Each row below holds a small network's activations on one input, seen along a few directions.
In each table, some parts of the input vary, and every possible input appears once, in random order.
Descriptions start from the smaller parts, as in this example, which fits no table here: one of 6 places along a line, together with either a single point or one of 9 places along a line or (one of 3 separate values, together with one of 5 places around a ring).
Shared parts are said once, and a part with two or three values counts as separate values.
In the rows, 128 means zero.

Other details of the inputs shift rows strongly along two fixed directions, in all tables alike. That doesn't count.

Table:
r1: [ 79 121 208  98 121 138 148 127 179 198 210 130]
r2: [ 92 136 206 228 128 176 159 134  96 169 194 199]
r3: [ 94 159 200  88 115 169  94 124 164 192 147 114]
r4: [134 128  86 117 135  95 126 143 127  95  96  24]
r5: [ 98 118 129  64 122 125  74 115 143 175 187 162]
r6: [159 133 104  94 124 103 130 138 142  92  59 126]
r7: [165 145  69 106 135 118  73 105  88  91  49  64]
r8: [165 126  49  42 127  85  89 124 157  70  63  81]
r9: [129 136  98  40 130 102  75 129 160 132 100  75]
r10: [149 156  83 105 126 136  73 122 109  79  45  32]
r11: [113 146 180 114 119 148 114 125 146 156 110 148]
r12: [140 115 114  70 119 105 100 105 150 128 117 112]
r13: [151  98 155 130 196 246 101  99  99 195 153 119]
r14: [ 83 144 198 107 141 182  63  98 104 171 156  86]
r15: [132 128 109 199 128 104 206 140 120  81 145 149]
r16: [151  82 203 135 176 241 152 117 146 218 191 206]
r17: [139 116  89 123 130 103 142 128 124  77 109  55]
r18: [166 121  90 188 116  71 222 149 144  84 116 227]
r19: [172  95  85 156 119  71 198 161 151  75 119 179]
r20: [ 98 127 142 146 126 152 111 121  92 163 168 135]
r21: [128 154 136 236 118 124 214 173 118 104 100 130]
r22: [157 131 119 171 112  94 232 178 158 100  96 168]
r23: [151 129  89 134 140 128 101 133  86  96  94 106]
r24: [133 136 161  94 119 144 104 103 139 158 132 160]
r25: [124 133 168  84 118 151 125 116 158 142 141 137]
r26: [ 83 147 148  99 128 178  28 105  93 181 148  84]
r27: [104 158 169 170 125 170 101  99 101 158 133 129]
r28: [113 109 156 116 111 123 183 126 175 134 172 150]
r29: [127 140 168 168 101 139 201 143 160 121 133 190]
r30: [124 152 133 146 131 141  96 122 101 111  73  79]
r31: [125 101  90 221 118  85 224 157 111  95 164 163]
r32: [ 95 114 158  92 147 157  44  98 110 169 190  76]
r33: [103 126 165 101 128 126 124 113 155 156 164 169]
r34: [130 137  90 172 137  90 173 156 119  92 115 102]
r35: [ 70 136 200 149 143 157 112  99 114 178 206 140]
r36: [ 81 128 125  79 141 148  31  97  97 175 188  91]
r37: [155 128  46  91 151  99  47 122  91  82  88  72]
r38: [145 115 102 212 125  93 207 132 110  92 129 142]
r39: [113 122 144  69 138 133  68 111 144 168 179 168]
r40: [138 108 113 227 126  83 236 157 117  74 119 139]
r41: [108 133 144 154 139 134 112  98 102 146 170 141]
r42: [136 137 153 117 123 144 100 135 135 146 127 171]
r43: [114 108 171 148 114 109 201 134 164 140 166 178]
r44: [182 121  48  48 131 100  65 139 126  79  38 101]
r45: [159  97  23  39 117  69  81 140 143  86  72  75]
r46: [138 140 123 207 126 111 214 166 112  99 108 122]
r47: [154 121  59  52 116 105  76 138 128 108  74 110]
r48: [165 139 121 205 103 104 213 154 142  90  80 214]
r49: [ 91 139 201 149 131 178 138 109 114 163 188 126]
r50: [146 133  81 102 105 115 103 146 134 114  81 138]
Each input here is: one of 2 separate values, together with either a single point or (one of 4 places along a line, together with one of 6 places along a line).
Question: The inputs of r31 and r45 match in every part but the choice among 2 separate values. If r17 is changed in the same way as r31 into r45, which row does it become?
Answer: r28
Question: The inputs of r22 and r46 match in every part but the choice among 2 separate values. If r1 is changed in the same way as r22 into r46, which row does it become?
Answer: r4
Question: Change only the choice among 2 separate values in r50. List by row number the other rows that result.
Answer: r26
Question: Change only the choice among 2 separate values in r21. List by row number the other rows that result.
Answer: r3
Question: Change only the place on the line of 4 in r14. List by row number the other rows that result.
Answer: r30, r35, r40

Table:
r51: [157 133  90 163 114 100 164 150 120  81  70 142]
r52: [ 91 142 161  74 134 170  35 101 114 178 159 102]
r53: [150 127  79  49 137 131  38 100 117 114  81  73]
r54: [145 128  75 152 115  76 167 158 126  75 101 138]
r55: [ 92 134 159  63 132 144  47  96 138 182 171 104]
r56: [ 89 130 192 121 114 145 136 127 148 177 181 145]
r57: [102 136 190  83 133 176  64  91 131 181 161 125]
r58: [ 96 128 182  48 132 162  63  98 153 183 163  96]
r59: [136 139  96  89 120 108 110 144 140 105  88  82]
r60: [ 91 138 192 133 118 140 137 116 148 176 187 161]
r61: [104 128 167  69 142 172  41  88 123 176 160 116]
r62: [104 112 163 182 114 119 202 149 138 151 194 198]
r63: [113 104 159 172 120 125 209 137 146 148 198 204]
r64: [108 124 167 237 139 161 194 137  93 144 186 162]
r65: [148 121  71  30 145 113  44 115 133 119  87  56]
r66: [ 96 120 169 123 130 142 129 122 144 182 194 157]
r67: [151 129  76 103 134 124  90 142 113 105  85  94]
r68: [121 130 182 198 124 151 201 145 141 156 160 199]
r69: [163 136  88 163 123 103 165 147 126  85  68 145]
r70: [113 117 178 172 113 131 217 138 157 146 181 194]
r71: [ 87 150 179 116 143 184  51  88  92 172 151  62]
r72: [146 138  88 152 110  80 173 158 134  74  89 131]
r73: [131 142  96 132 133 108 102 120 105  89  90  48]
r74: [111 120 159  62 147 178  44  96 127 180 159 109]
r75: [111 127 190 127 128 176 133 112 142 175 170 157]
r76: [144 146  93 106 124 120  92 134 117  99  70  92]
r77: [147 136  77  59 140 127  32 109 116 120  71  69]
r78: [ 83 129 159  95 148 162  51  95 104 175 179  53]
r79: [167 127  87 152 119 107 170 138 128  78  76 147]
r80: [ 82 135 193 163 134 159 140 116 118 166 184 103]
r81: [100 129 192 117 130 152 140 120 153 176 180 150]
r82: [142 126  76 188 131  86 166 140  98  68 100  97]
r83: [109 111 170 179 120 117 198 132 141 140 193 209]
r84: [149 121  69 148 120  84 174 165 130  82 104 135]
r85: [148 120  76 150 111  71 166 151 127  79  98 142]
r86: [155 130  70  53 145 134  34 117 121 124  72  62]
r87: [149 141  95 102 128 129  99 143 125 104  68  86]
r88: [100 109 173 115 132 144 132 118 144 172 197 162]
r89: [100 130 180 186 103 116 203 142 142 143 180 195]
r90: [159 119  76 144 127  78 170 145 132  79  97 147]
r91: [158 123  90 141 117  82 176 144 143  73  87 141]
r92: [107 128 179 135 139 163 117 109 121 173 179 170]
r93: [178 116  74 154 139 109 165 152 120  86  86 148]
r94: [ 91 147 181 107 149 195  49  94 100 178 148  49]
r95: [152 131 106  57 140 144  57 115 134 119  71  71]
r96: [107 138 195 138 133 168 127 110 130 174 171 167]
r97: [142 122  72  31 130 105  42 101 133 109  90  61]
r98: [175 110  69 150 129 109 170 146 124  83  90 149]
r99: [163 128  91 161 118 107 171 159 128  85  67 135]
r100: [106 123 180 176 109 126 207 127 151 144 188 202]
r101: [165 116  73 160 123 103 161 158 116  87  85 144]
r102: [110 126 179 182 116 127 211 147 155 154 175 192]
r103: [147 135  95  87 129 102 106 124 139 101  86  97]
r104: [174 128  94 154 134 116 173 153 132  87  70 140]
r105: [150 131  79 203 137 113 159 140  83  73  88 106]
r106: [156 123  77 164 119  95 157 149 112  82  81 149]
Question: Describe the family of inputs behind these rows.
Answer: one of 2 separate values, together with one of 4 places along a line, together with either a single point or one of 6 places along a line
Question: The inputs of r62 and r85 match in every part but the place on the line of 4. If r65 is changed in the same way as r62 into r85, which row does it become?
Answer: r90
Question: The inputs of r83 and r58 match in every part but the place on the line of 4. If r54 is changed in the same way as r83 into r58, which row does it become?
Answer: r59
Question: List by row number the other rows that have the place on the line of 4 and the choice among 2 separate values in common with r91.
Answer: r60, r72, r73, r89, r100, r103
Question: List by row number the other rows that have the place on the line of 4 and the choice among 2 separate values in common with r71.
Answer: r51, r57, r69, r76, r79, r96
